A small network was shown many inputs. Here are its activations along a few directions, one row for each input.
Each table varies a few parts of the input and shows all the possible inputs, shuffled.
Descriptions start from the smaller parts, as in this example, which fits no table here: one of 4 places along a line, together with either a single point or one of 11 places around a ring or (one of 3 separate values, together with one of 8 places around a ring).
Shared parts are said once, and a part with two or three values counts as separate values.
In the rows, zero is written as 128.

Other details of the inputs shift rows strongly along three fixed directions, in all tables alike. That doesn't count.

Table:
row 1: [117 118 136 117  96 122  99 124 126 170 149 151 154]
row 2: [124 154 112 129 115 117 131 110 129 122 134 116 147]
row 3: [121 120 135 117  96 120  99 131 121 165 144 160 157]
row 4: [102  78 155 129 161 172 124 126 108 138 119 158  68]
row 5: [120  97 132 158 165 155 141 128 135 134  96 140  90]
row 6: [141 141 120 152 130 110 131 130 145 122 130 114 146]
row 7: [134 157 114  95 101 100 123 141 110 103 161 110 164]
row 8: [127 154 119 141 134 123 152 131 144 106 126 107 134]
row 9: [150 135 114 147 147 127 145 126 143 126 111 119 116]
row 10: [120 153 127 136 124 108 124 118 125 127 121 122 133]
row 11: [126 135 120 150 136 117 153 133 140 115 113 113 120]
row 12: [131 104 111 184 130 135 125 111 146 164  94 144 133]
row 13: [127 118 143 116 143 134 134 141 123 113 133 129  89]
row 14: [121 126 143 107 145 144 145 131 140 114 144 130 111]
row 15: [125 101 114 141 156 160 145 135 135 130  99 128 107]
row 16: [114 127 152 125 101 104  98 118 124 165 146 154 140]
row 17: [124 129 128 162 125 130 116 111 132 158 119 142 137]
row 18: [124 113 114 157 111 127 124 130 133 157 115 134 143]
row 19: [131 112 138 130 149 141 137 141 132 119 125 130  91]
row 20: [137 164 109 118 121 102 154 126 160 101 131 101 153]
row 21: [139 122 116 140 123 122 104 133 122 146 121 140 155]
row 22: [123 126 143 134 110 104  86 111 106 159 145 146 139]
row 23: [122 105 130 152 153 153 153 133 139 123 115 130 101]
row 24: [106 131 147 139  97 109  96 117 111 159 145 148 137]
row 25: [146 136 109 139 133 123 149 135 150 110 121 110 124]
row 26: [ 99 107 143  80 140 176 121 128  95 119 157 138  98]
row 27: [151 133 104 154 130 119 133 120 147 136 108 122 133]
row 28: [119 129 145 126 109 111  98 106 120 171 142 156 140]
row 29: [134 135 100 130 134 128 150 136 126 117 107 118 136]
row 30: [121 122 131 115 103 124  97 114 121 174 142 152 152]
row 31: [145 144 105 120 126 119 147 146 139 109 125 102 132]
row 32: [116 127 126 127 100 128  96 121 102 164 137 155 154]
row 33: [119 158 127 132 113 103 132 125 128 119 138 114 141]
row 34: [126 125 139 149 123 112 117 126 149 156 120 145 138]
row 35: [134 117 166 118  89 123  95 115 120 158 123 151 158]
row 36: [147 159 111 135 138 106 141 122 139 106 129 101 145]
row 37: [130 128 134 136 160 128 138 130 154 125  98 130 111]
row 38: [111 137 126  93 128 145 140 140 118  99 150 111 122]
row 39: [125 122 130 116 104 122  97 121 116 170 136 161 156]
row 40: [131 119 124 132 153 145 139 121 156 126 110 133 120]
row 41: [124 111 145  99 143 157 138 135 112 112 159 133  85]
row 42: [132 143 116 111 110 110 121 136 124 116 151 108 154]
row 43: [130 146 131 126 118 100 121 129 125 117 148 114 141]
row 44: [134 125 130 137 157 129 129 129 133 114 119 121 115]
row 45: [127 114 154 127  79 123 102 112  96 153 128 141 151]
row 46: [ 94 149 142  24 106 145 133 139  66  77 207 118 118]
row 47: [155 160  94 115 123 107 146 141 127 109 119 106 146]
row 48: [131 112 126 126 157 151 130 126 134 108 128 124 112]
row 49: [112  86 142 133 162 176 139 122 117 134 125 148  81]
row 50: [142 130 113 113 131 132 142 154 127 109 126 120 124]
row 51: [109 125 142  40 128 152 117 127  76  94 195 120 110]
row 52: [122 152 125 137 125 112 127 116 125 129 126 122 135]
row 53: [125 136 122 147 134 112 151 134 138 113 110 113 118]
row 54: [133 114 156 136 133 157 130 134 132 111  93 125 124]
row 55: [127 114 139 127 162 155 139 124 145 130 119 141 106]
row 56: [157 106 147 161 110 132 107 130 135 153  86 141 138]
row 57: [154 136 142 134 113 117 121 132 132 110 106 110 157]
row 58: [130 138 104 125 124 123 153 146 127 108 120 113 139]
row 59: [135 164 122 119 125  87 137 135 132  93 140  95 141]
row 60: [114 130 128 119 137 147 144 130 134 100 138 118 115]
row 61: [148 138 103 123 135 126 142 136 136 120 115 109 127]
row 62: [136 151 113 119 119 107 135 128 137  97 149 100 148]
row 63: [130 127 108 155 135 129 157 129 151 114 110 113 127]
row 64: [143 116 127 174 134 114 111 124 141 165  93 146 118]
row 65: [119  81 156 118 162 173 117 130 109 139 132 158  65]
Description of these inputs: one of 5 separate values, together with either a single point or (one of 2 separate values, together with one of 6 places along a line).
Changing only the choice among 5 separate values turns row 23 into row 41. The same change can be made to row 63. Which row results?
Answer: row 25
Changing only the choice among 5 separate values turns row 50 into row 58. The same change can be made to row 13. Which row results?
Answer: row 53
Change only the choice among 2 separate values in row 32. List by row number the other rows that result.
Answer: row 46
A walk changes only the place on the line of 6. It starts at row 21 and steps to row 51. List the rest of the walk in order.
Answer: row 48, row 36, row 44, row 22
Which other rows agree with row 16 in the choice among 5 separate values? List them by row number.
Answer: row 1, row 3, row 14, row 20, row 28, row 30, row 34, row 35, row 37, row 39, row 40, row 55
Change only the choice among 5 separate values in row 34. List by row number the other rows that result.
Answer: row 11, row 19, row 33, row 43

Table:
row 66: [140 168 103 152 139  77 152 130 163 109 112  99 141]
row 67: [108  95 154 129 160 147 114 126 128 131 146 150  88]
row 68: [114 111 140 170 158 142 142 116 158 143  97 147  97]
row 69: [137 139 113 168  98 114 117 133 151 153  97 134 182]
row 70: [143 165 100 138 122 114 150 144 166 104 102 100 173]
row 71: [155 135 105 153 115  95 107 131 159 167 102 134 168]
row 72: [130  98 151 117 114 132  78 124 112 177 169 168 122]
row 73: [162 137 112 172 115  91 108 127 151 159 114 132 158]
row 74: [ 96 132 154 100 130 137 142 107 108 115 154 130  91]
row 75: [159 145 110 166 119  92 107 133 155 167 113 136 158]
row 76: [104  98 150 118 159 143 116 132 133 141 145 154  86]
row 77: [108 101 155 138 153 149 119 128 112 133 130 146  84]
row 78: [148 125 114 112 186 153 151 157 162  91  98 111 106]
row 79: [108  93 152 117  97 153  87 124 115 166 156 166 149]
row 80: [132  85 147 119 143 164 112 133 111 130 120 144 102]
row 81: [125 168 122  71  88 100 114 125 109 125 176 120 178]
row 82: [131 153 124  67 129 127 146 139 131  85 162 100 149]
row 83: [146  97 131 162 149 153 121 137 131 136  74 134 113]
row 84: [128 127 130 146 174 136 172 141 142  81  92  96  80]
row 85: [148 125 114 150 149 133 144 145 167 115  93 115 151]
row 86: [105 189 133  85  95  83 123  94 116 130 191 121 152]
row 87: [145 126 118 129 111 108 105 128 131 155 121 139 153]
row 88: [116 132  61 152 116 123 133 116 119 170 151 139 140]
row 89: [ 96 107 155 115 155 152 128 114 140 143 146 156  86]
row 90: [121 162 120  69 122 134 147 145 133  86 156 104 150]
row 91: [139 161 120  74  88  91 104 115 101 120 176 115 167]
row 92: [148  90 132 162 148 153 121 134 134 132  79 131 114]
row 93: [126  94 146 107 113 139  72 121 113 176 157 167 136]
row 94: [144 159 120  76 128 108 148 141 116  87 161 103 117]
row 95: [139 132 115 170  97 113 117 129 155 151 101 130 183]
row 96: [110 178 134  95 127 112 159 108 114  84 156  97 114]
row 97: [105 101 159 136 113 123  84 107 102 168 163 165 116]
row 98: [148 124 115 154 145 134 147 142 161 112  88 114 149]
row 99: [145 137 115 169 101 108 117 129 138 155  91 130 177]
row 100: [106 183 133  86  87  79 128  93 109 128 187 119 148]
row 101: [134 124 143  99 131 140 125 136  94 112 149 129  99]
row 102: [112 171 139  99 122 113 161 102 111  79 157  88 113]
row 103: [120 120 142  87 129 154 128 137 104 110 145 135 127]
row 104: [119 165 127  83 142 101 143 127 130  86 174  99 120]
row 105: [140 153 119  74 118 115 145 135 105  82 139  95 127]
row 106: [130 121 138  87 129 146 120 132  95 110 138 128 112]
row 107: [136 122 132 146  97 121 114 122 116 143 115 124 162]
row 108: [160 138 112 172 107  88 116 130 142 161 104 134 152]
row 109: [162 136 110 160 158 120 140 148 160 121  93 120 124]
row 110: [107  96 152 129 152 144 121 129 119 134 135 152  83]
row 111: [126 149 127 188 110  92 125  95 152 158 109 126 150]
row 112: [151 124 117 119 183 144 161 161 163  92 108 112  88]
row 113: [115  92 153 118  92 143  96 123  94 170 138 162 140]
row 114: [144 159 100 135 125 113 149 143 178 106 109  98 175]
row 115: [113 144 139 155 101 102 127  95 122 151 124 129 130]
row 116: [127 137  51 185 113 109 138 114 130 176 123 134 154]
row 117: [146 129 118 161 138 136 149 141 143 112  74 109 144]
row 118: [ 99 109 158 133 154 158 128 111 125 136 135 155  87]
row 119: [146 132 120 136 112 112 103 126 122 150 116 137 154]
row 120: [118  88 147 106 142 167 122 143 124 135 129 154 116]
row 121: [107 102 152 129 161 148 114 129 124 135 141 153  88]
row 122: [104 100 161 139 108 124  84 106  96 167 158 159 113]
row 123: [122 140 135 161 110  97 111 111 112 145 124 128 132]
row 124: [127 127  55 184 148 141 171 128 131 131  98 107 117]
row 125: [163 130 113 164 153 119 142 143 157 114  93 115 122]
row 126: [105  97 147 107  97 150  91 131 121 173 153 170 146]
row 127: [127  94 134 161 132 166 137 144 142 132  77 133 124]
row 128: [133 119 142  93 125 135 130 136  95 112 149 129  95]
row 129: [141 154 117  70 123 115 145 136 111  84 144 101 130]
row 130: [117 172 125  83 143 102 143 131 127  89 169 102 120]
row 131: [132 142 119 184 110  79 118 117 141 159 103 127 145]
row 132: [119 171 127  93 136 102 147 126 113  81 159 101 117]
row 133: [119 117  61 150 180 168 189 141 132 102 110 105  82]
row 134: [109 116 143  87 112 158 135 140 106 106 142 127 122]
row 135: [136  96 151 135 141 159 118 135 100 133 120 143  87]
row 136: [130 119 120 121 159 164 171 159 158  79  92 109 115]
row 137: [136 120 119 108 174 158 166 160 167  89 102 111 116]
row 138: [106 183 133  86  94  82 122  90 119 127 197 117 152]
row 139: [162 136 118 183 102  94 112 121 130 154 101 121 151]
row 140: [147 125 122 137 111 111 103 123 126 147 121 134 155]
row 141: [135  92 150 129 137 156 123 136 101 133 120 141  83]
row 142: [113  94 151 128 127 180 124 139 111 126 113 140 114]
row 143: [115  99 151 114 105 147  86 125 105 172 150 170 147]
row 144: [100 103 160 132 152 157 128 107 129 132 141 152  87]
row 145: [156 139 108 160 116  99 104 129 148 161  99 133 170]
row 146: [125 127 124 132  97 123 117 133 141 150 125 138 167]
row 147: [133 164  35 151 143 108 174 130 156 132 130  97 146]
row 148: [119  88 147 111 138 167 125 140 118 132 123 153 114]
row 149: [ 99 132 154  98 142 139 134 106 122 114 170 133  99]
row 150: [156 120 124 137 175 147 164 152 145  79  98 102  88]
row 151: [150 101 130 165 158 147 122 144 141 140  94 148 103]
row 152: [130 124 132 151 177 138 168 136 144  75  98  95  84]
row 153: [124 151 129  88 106 136 152 134 111  73 142  87 142]
row 154: [126 160 129  83  67  98 123 118  83 118 158 106 168]
row 155: [147 130 117 170 100 107 117 126 142 153  96 125 178]
row 156: [107 100 152 125  89 154  92 126  99 166 139 162 145]
row 157: [ 98 109 158 128 158 158 125 112 132 139 142 156  88]
row 158: [100 109 163 142 146 161 130 108 113 134 125 143  82]
row 159: [127 125 129 145  93 127 114 127 130 142 119 128 165]
row 160: [141 152 121  79 115 116 146 131  99  81 134  91 126]
Describe the family of inputs behind these rows.
Answer: one of 5 places along a line, together with either a single point or (one of 3 separate values, together with one of 6 places along a line)
Changing only the place on the line of 5 turns row 86 into row 118. The same change can be made to row 114. Which row results?
Answer: row 95
Changing only the place on the line of 5 turns row 98 into row 155. The same change can be made to row 129. Which row results?
Answer: row 105
Change only the choice among 3 separate values in row 154. List by row number the other rows that result.
Answer: row 107, row 117
A walk changes only the place on the line of 6. It starts at row 118 and steps to row 132. List the rest of the walk in order.
Answer: row 151, row 119, row 103, row 69

Table:
row 161: [113 168 154  66  63  82  96  94  52 124 212 119 136]
row 162: [140 115 144 119 154 145 141 146 118  87 106 109 101]
row 163: [167 140 116 190  79  74  96 124 140 173  78 127 192]
row 164: [ 86  74 155 103 175 208 139 116  98 131 144 163  47]
row 165: [118 146 110  98 105 113 120 125  96 129 183 124 144]
row 166: [141 137  88 159 120 110 129 139 139 137 126 122 157]
row 167: [115  71 173  88 179 199 113 139 121 128 142 165  69]
row 168: [134 114 144 195 120 101 104 107 132 174 101 147 119]
row 169: [138 145 136  76 100 117 105 130 115 132 158 130 157]
row 170: [ 96 154 151 129  95  95 117 105 118 139 167 135 131]
row 171: [118 164 103  58  58  89 103 118  72 125 218 114 174]
row 172: [124 146  90 168 129  99 135 129 139 148 132 125 139]
row 173: [113  92 163  75 178 183 126 132 122 106 151 147  68]
row 174: [162 179 105 126 158  99 191 141 153  40  93  55 116]
row 175: [166 179  68 160 142 107 184 134 174  92  64  74 171]
row 176: [109 134 155  68  88 126 111 134 100 109 169 126 151]
row 177: [122  82 139 224 197 160 145 137 203 134  47 141  91]
row 178: [113 145 151 100  92 114 116 120 110 119 167 125 154]
row 179: [110 150 151 102  93 113 118 115 110 119 172 127 148]
row 180: [101 172 154  31  84  84 100  90  72 129 234 135 134]
row 181: [ 96  61 182  98 163 201 117 147 115 114 135 157  80]
row 182: [159 208  97 131 117  55 149 115 164 112 127  86 176]
row 183: [ 86  74 144 118 180 189 137 143 109 135 165 160  39]
row 184: [ 98  79 144  42 132 191 111 150  72 109 193 149  87]
row 185: [118  82 165 146 216 184 172 144 135  90  98 130  17]
row 186: [156 137 134 168 104  97 109 117 123 152 108 129 155]
row 187: [141  65 106 190 116 146  88 153 149 197  84 167 155]
row 188: [110 103 118 160  97 119  84 113 113 198 158 168 141]
row 189: [112 176 134 113  78  79 115 104 117 123 170 110 168]
row 190: [119 100 144 193 138 110  91 108 158 208 108 186 118]
row 191: [155 196  74  97 118 103 182 139 141  64 104  63 168]
row 192: [139 179  89  74 153 134 198 133 132  37 126  64 121]
row 193: [139  87 169  94 122 166 114 146  87 119 131 142 104]
row 194: [165 160 108 187  95  69  90 120 168 185  88 138 205]
row 195: [126  89 120 197 119 150 100 103 137 207  88 173 138]
row 196: [111  99 121 204 123 130 112  96 134 209 102 178 121]
row 197: [149 150  80 205 156 121 168 124 182 134  53 103 140]
row 198: [158 146  85  95 182 164 216 167 162  29  69  66 114]
row 199: [131  72 152 183 103 144  80 143 154 190  79 170 160]
row 200: [168 151 107  89 198 150 197 181 186  32  72  70 115]
Describe the family of inputs behind these rows.
Answer: one of 5 separate values, together with one of 8 places along a line
Changing only the choice among 5 separate values turns row 179 into row 195. The same change can be made to row 178. Which row results?
Answer: row 192
